Here are a small network's activations along a few directions, averaged over the inputs that share one value of a field.
Related values have similar rows: they may be neighbours, one step apart, or belong to one group.
In the rows, 500 means zero.
Strong random noise was added to every row along 3 fixed directions; ignore it. To show where, here is one row again and again, with new noise each time:
[685 653 323 540 416 693 492 648 183 328 573 288 397]
[426 589 674 360 658 364 536 452 682 524 426 633 613]
[620 740 460 515 587 643 460 586 254 430 559 444 527]
[456 423 521 372 454 407 634 501 586 389 420 446 448]
[490 556 537 419 556 487 575 511 460 428 466 486 512]


SAN, 11 values:
biva: [484 313 340 573 393 514 490 329 541 499 447 512 561]
puge: [315 146 403 591 396 523 730 302 397 526 478 522 425]
vul: [342 363 553 320 430 425 622 497 675 455 391 454 433]
ligi: [596 522 469 522 393 637 334 611 714 411 374 482 550]
rafe: [453 304 478 462 682 570 757 476  59 439 615 313 445]
tonap: [402 342 504 645 512 500 569 495 205 566 648 494 400]
gavis: [588 342 362 625 272 533 395 576 651 631 609 454 217]
kir: [502 333 369 651 324 620 654 461 418 333 325 437 481]
lesip: [351 400 461 476 571 623 615 442 335 358 418 428 544]
bere: [525 627 656 475 449 179 322 534 650 669 592 654 454]
batot: [315 203 541 349 394 350 831 454 491 448 424 359 420]
The values of SAN form a ring.
Going along SAN from gavis by way of its neighbour tonap, in what order are biva, puge, ligi, kir met?
Answer: ligi, kir, biva, puge
Name the neighbours of rafe, in listed order.
Answer: bere, batot

NUGUM, 12 values:
kodu: [638 678 377 634 541 777 420 558 326 396 517 418 570]
rorul: [484 474 521 552 556 579 490 476 522 570 575 556 472]
takek: [580 601 462 418 457 398 448 562 639 469 491 396 497]
fem: [691 605 359 679 390 635 432 607 147 440 710 350 376]
zezo: [663 581 418 381 378 454 397 661 708 440 493 356 417]
teviz: [461 537 634 440 553 490 583 542 425 455 467 470 499]
duroz: [472 513 505 481 477 541 444 476 574 438 397 557 549]
lozov: [493 346 487 524 368 382 474 459 534 522 499 463 448]
nenid: [484 455 536 520 503 384 385 465 628 588 534 647 586]
zoli: [578 544 364 516 416 607 522 515 398 424 416 455 508]
piluf: [544 488 473 489 402 390 430 498 734 617 507 489 442]
labob: [533 488 409 552 433 558 466 571 494 503 614 460 359]
The values of NUGUM form 4 separate groups.
List the group mates of piluf, in the order listed.
Answer: rorul, labob
List the group mates of lozov, in the order listed.
Answer: fem, nenid
List the group mates of zezo, in the order listed.
Answer: takek, teviz
